A small network was shown many inputs. Here are its activations along a few directions, one row for each input.
In each table, some parts of the input vary, and every possible input appears once, in random order.
Descriptions start from the smaller parts, as in this example, which fits no table here: ring(8) and (point or ring(11) or (values(3) and line(6))).
Shared parts are said once, and a part with two or three values counts as separate values.
(in the rows, 100 means zero)

Other details of the inputs vary at random and push rows far along two fixed directions, the same in every table; ignore that.

Table:
R1: 111  99 101 107 104  98 100 105 106 104  95 107  96 115 106
R2: 106 105  98  98 102  98 106  96 100 101  99 102  98 105 104
R3:  95 101  94  91  96 102 103  95  93  96  99  95  99  97 101
R4: 107 101  99 100 104  96 104 101 102  98  99 104  99 112 106
R5:  92  95  96  89  95 104  98 101  95  93 101  96 105  99  95
R6: 107  99 102 105 102 100  98 101 103 103  94 105 101 113 100
R7:  89 104 124 109  90  93  84 117  95 102 107  94 107  62  76
R8:  89  95  94  86  94 104  98  99  96  94 102  95 108  98  97
R9: 115  95  97 106 107 102  93 106 107 106  99 110 100 121 102
R10:  98  94  98  94 102 102  99 100  99  98  99 100 104 107  96
R11:  98  95  99  96  97 101  97  99  94  96  95  98 102 103  96
R12: 102  98  93 100 105 102 104  95 100 100  96 101  96 103 104
R13:  98 101 101 101 103  98 102  98  99  96  99 102  99 107 102
R14: 118  98  99 111 109  98  96 106 106 107  96 110  95 121 107
R15: 102 101 101  98 101  98 102  98  99  98  98 102 104 108  98
R16: 110 100 103 102 104  95 101 102 107  99  98 104  98 112 107
R17:  96 104  99  97 101 101 104  93  97  99  99  99  97 101 101
R18:  97 110 136 116  94  87  84 121 105 106 112  99 110  61  76
R19: 105  93  93 100 102 104 102 101 100 102 101  99  95 100 104
R20: 106  99 100 101  99  98  99  97 104  98  97 103 100 113 100
R21: 110 100  99 102 104 100 104  98 108 101  99 103  95 104 108
R22: 101  98  97 103 106 103 105  98 102 101 104 101  96 101 104
R23:  86 114 131 119  95  90  92 112  97 106 111  97 103  50  77
R24: 110  99  95 104 102 100 103  96 108 100  99 105  92 108 108
R25:  99 102  93  95 101 100 102  96  97  99  97  96  97 102 102
R26:  96  98  91  94  98 104 104  95  96  96 100  97  97  96 103
R27:  96  98  95  94  98 100 101 100  95  94  98  97 100 103 102
R28:  99 112 131 123  98  87  93 120 101 113 116  99 105  53  79
R29: 104  98  99  95 101 100 101 102 104  98 102 104 104 111  99
R30:  96  96  95  93  99 101  98 102 100  96 100  96 104 105  96
R31: 113  96  98 110 106 104 103 105 109 109 100 106  94 107 107
R32: 104  95  97  98 101  98  99 102  98  97  95 100  97 107 103
R33:  90 113 129 115  95  88  90 112  93 108 107  95 104  55  77
R34:  94 100  91  90  96 101 102  94  94  97  99  95 102  98 103
R35: 105 102  95 100 103 101 107  96 103 100  99 103  97 103 106
R36: 102  97  98 100 105  98 102  99  98  99  96 101  99 110 103
R37: 106 100 105 100 101  97  99  99 104  99  98 101 103 109 100
R38: 114  98 100 110 107 100  94 102 103 105  95 108 100 119 100
R39: 103  98  95  96  99 101 101  97  96  99  95  98  96 101 102
R40:  90  97  95  90  95 102  99  96  93  94  98  95 107  99  97
R41:  96  98 100  98 101 100  99  96  95  98  96  98 104 105  95
R42:  98 109 133 122  94  90  83 122 105 110 108 102 107  67  76
R43:  28 120  87  51  70 121 118  63  78  81 107  78 115  77 112
R44:  95  99  97  96  99 100  99  98  96  96  96  95 103 104  96
R45: 114  96  96 106 104 101 103 100 110 105 103 104  93 108 108
R46:  95  97  93  92  98  99 101  99  96  95  98  97 103 103 103
R47: 109 102  99 105 102 101 101  99 104 105  95 105  95 109 105
R48:  91  98  98  92  95 102  99  97  91  93  98  95 105  99  95
R49: 117  98  95 112 109 102  98 101 107 107  96 110  92 113 108
R50:  29 111  78  55  75 123 119  69  78  84 109  75 114  76 111
R51: 112  97 100 104 105 101 104 101 109 105 104 102  96 104 107
R52: 101  99  91  99 103 101 104  97 101  98  97  98  96 101 104
R53: 101  98  95  98 103  96 101 102  99  97  96  98  99 108 103
R54: 111  99  99 103 102  96 101 100 107  99  98 105  95 116 108
R55: 104  95  92  99 101 103 102  98  99  98  96 100  94 101 104
R56: 117 101  97 109 107 100  97 101 104 108  96 109  94 115 106
R57:  99 108 130 118  93  88  83 118 106 105 111 100 106  69  78
R58:  98  94  90  95 100 104 104  98  98 100 104  97 101  97 105
R59: 105  95  94 102 107 103 104  99 101 104 101 100  97 103 105
R60:  93  98 102  95 100 102  99  99 100  96 102 100 104 103  95
R61:  96  97  89  93  99 103 104  95  97  97  99  98 100  97 105
R62:  98  96  92  96 100 105 104  99  97 100 104  96  98  96 103
R63: 119  95  97 114 110 103  99 106 108 112 101 108  94 112 107
R64: 110 102  97 101 100  98 102  95 105 101  98 103  94 110 106
R65: 110  99  97 108 104 103 102 100 107 104  95 107  93 107 107
R66:  92 102 104  99  99 100 100  95  95  95  99  99 104 101  94
Description of these inputs: line(6) and line(11).
Q: Changing only the line(6) part turns R8 into R61. The same change can be made to R29. Which row results?
A: R35
Q: Changing only the line(6) part turns R50 into R25. The same change can be made to R22. Which row results?
A: R17
Q: A walk changes only the line(6) part. It starts at R62 and steps to R26. List the rest of the walk in order.
A: R3, R27, R48, R5
Q: Change only the line(11) part in R54. List by row number the other rows that result.
A: R1, R4, R13, R14, R16, R27, R32, R36, R46, R53
Q: Change only the line(11) part in R15. List by row number the other rows that result.
A: R6, R11, R20, R37, R38, R40, R41, R44, R48, R66

Table:
R67:  84  97  77  81  99 107 114  76  90  88  92  92 101 113 110
R68: 115 101 107 113 105  93 102 114 113 110 107 107  97  99 106
R69:  85  96  80  76  92 115 113  84 103  94 101  94  99 107 124
R70: 118 106 111 112 100  93  97 103 114 104 103 107  94  98 107
R71:  82 106  81  78  96 108 109  83  90  92  90  94  97 115 111
R72:  86  93  79  79 102 111 113  83  90  90  97  92 103 108 108
R73: 116  93 100 112 113  97  96 110 106 108 104 104  98  97  94
R74:  90  92  76  77  97 117 114  85  97  92 103  99  98 105 113
R75:  88  93  74  79  98 113 108  86  89  94  96  91  99 109 109
R76: 120 103 109 110 103  87  99 106 107 100  95 101  88  98 101
R77:  22 136 130  86  65 102  95  92  74  98 115  78 120  23  76
R78: 118  90 104 111 110  97  98 110  97 105 101 100  96  97  92
R79:  83  90  79  82  99 113 114  81  92  89  97  92  99 109 109
R80:  83 108  84  77  92 113 118  74  96  87  95 100  98 115 118
R81: 120  91  99 108 105  95  97 111 110 105 105 102  91  91 101
R82: 113 104 111 113 108  93  99 104 101 106  99 107  96 108  99
R83: 118  96  97 115 105  93  91 106  95 107  92 102  94  98  95
R84: 114 106 111 113 111  88  98 105 102 103  94 104  96 103  93
R85: 117  91 100 110 108  91 103 115 102 102 103 100  94  93 100
R86: 117  97 105 111 105 102  99 107 111 107 103 108  96  97 103
R87:  41 118 122  84  69 100 100  96  79  91 119  72 114  18  81
R88: 118 105 109 111 102  89  99 103 110 104  98 105  91 100 106
R89:  81 106  83  79  96 106 118  84  96  90  99  96  98 114 123
R90: 115  90  96 115 106 102  89 113 102 111 101 105  93  96  97
R91: 119  97 103 111 110  91  97 106  95 104  96 100  97 100  92
R92: 112  86 109 102 100  95  81 119 107  95  99 102 113 118  82
R93:  88  91  78  80 101 116 109  89  92  96 104  95 100 110 111
R94: 123  99 101 110 106  92 100 102 100 100  96 103  94  95  95
R95: 114 102 106 113 103 100  94 109 109 115 102 107  97 103  98
R96: 112 102 111 116 109  91  99 103 104 101  93 104  92 104  95
R97: 119  99 103 112 113  88  98 103  99 103  95 101  99  98  91
R98: 119 105 110 112 105  92 101 104 104  99  95 106  90  99  96
R99:  83 105  83  79  96 103 117  87  93  87  96  93  96 112 118
R100: 109  95 106 116 108 102  98 107 111 108 102 105  99 101 101
R101: 117 108 113 114 102  98  98 101 112 104 103 113  96 100 102
R102: 117  81 109 100 103  88  82 120  98  92  94  99 109 110  75
R103: 122  91 102 110 106  97 101 106 102 101 100 104  93  92  95
R104: 119 101 110 111 101  95  98 107 116 109 104 105  94  96 105
R105:  81 107  84  80  94 109 116  84 101  90 103 100 101 114 124
R106: 113  92 116 100 102  83  82 117 100  90  87 102 108 118  77
R107:  82 100  80  85  91 119 107  84  97 102  97 100 100 117 117
R108: 114  95 106 112 108 102  97 110 105 110 104 104  99 102 100
R109: 110 103 111 117 108  93 100 101 107 105  97 108  95 107 100
R110: 114  82 105 101 102  92  80 121 103  93 100 101 110 112  78
R111:  53 124 159 108  69  83  69 122  89  94 119  87 134  32  48
R112: 124  97 100 109 104  87  98 104 103 101  96  98  92  94  99
R113: 112  95 101 116 103 105  91 112 105 113  98 106  96  99 102
R114: 110  94 116 100 100  85  83 114 102  92  91 105 111 122  81
R115:  80 104  79  83  93 114 107  80  91  96  91  99  97 119 118
R116: 113  98 105 113 111  99  97 108 109 110 103 105 101 102 100
R117:  83 105  86  79  99 108 112  82  88  89  93  94  98 117 111
R118:  81  97  79  78  97 113 116  91 100  95 104  96 102 108 124
R119: 115 103 110 115 108  96  98 106 111 113 104 108 101 104  98
R120:  87  99  76  79  98 102 117  86  90  87  97  91 100 107 116
R121:  79 109  86  81  96 112 112  75  98  92 100 101 106 119 117
R122: 115  92  96 110 108 101  92 113 104 110 103 102  95  96  95
R123: 112  91 113 103  97  92  83 116 109  97  99 105 114 120  80
R124:  77 101  86  83  94 117 115  78 102  96 102  99 103 117 116
R125:  81 106  87  81  95 114 111  78  95  93 101 100 103 121 117
R126:  86  88  85  69  94 101  96  90  86  78  87  89 115 125  92
R127: 117  90  98 116 105  99  92 111  97 108  96 102  93  95  95
R128:  29 126 123  86  68 111  94 100  80 102 120  77 121  23  80
R129:  78 108  85  79  99 109 114  75  94  91  95  98 103 119 115
R130:  85 103  84  77  90 118 117  78 102  94 102 102 101 112 119
R131: 118  98  98 110 108  91  94 107  97 106  94  99  96  99  93
R132: 112  90 100 115 110  99  97 109 108 106 104 104  95  97  95
R133:  62 117 137 113  83  87  88 126  91 107 127  86 112  12  70
R134: 112 106 108 114 102  97  93 106 107 110 100 109  98 104  99
R135: 109 105 113 119 105  97  97 101 112 105 102 110  98 105 100
R136: 111 104 108 119 100  99  90 107 105 111  97 111  95 103 101
R137: 115 100 111 114 106  99  98 108 107 113 106 107  98 105  98
R138: 114 102 105 117 105  94  91 109  99 107  90 105  90 102  96
Q: Changing only one part turns R138 into R113. The same change can be made to R84. Which row results?
A: R116
Q: Changing only one part turns R94 into R80. The same change can be made to R131. Which row results?
A: R77
Q: What is each input in this table made of?
A: ring(8) and (point or line(8))
Q: Change only the line(8) part in R85. List by row number the other rows that result.
A: R72, R75, R78, R79, R87, R103, R127
Q: Which other rows agree with R119 in the ring(8) part? List them by row number.
A: R68, R95, R104, R107, R123, R124, R130, R137
Q: Change only the line(8) part in R74. List by row number the other rows that result.
A: R73, R81, R90, R93, R122, R132, R133
Q: Change only the ring(8) part in R106. List by row number the other rows that result.
A: R92, R102, R110, R111, R114, R123, R126
Q: Which other rows agree with R121 in the ring(8) part? List them by row number.
A: R70, R101, R105, R111, R125, R134, R135, R136
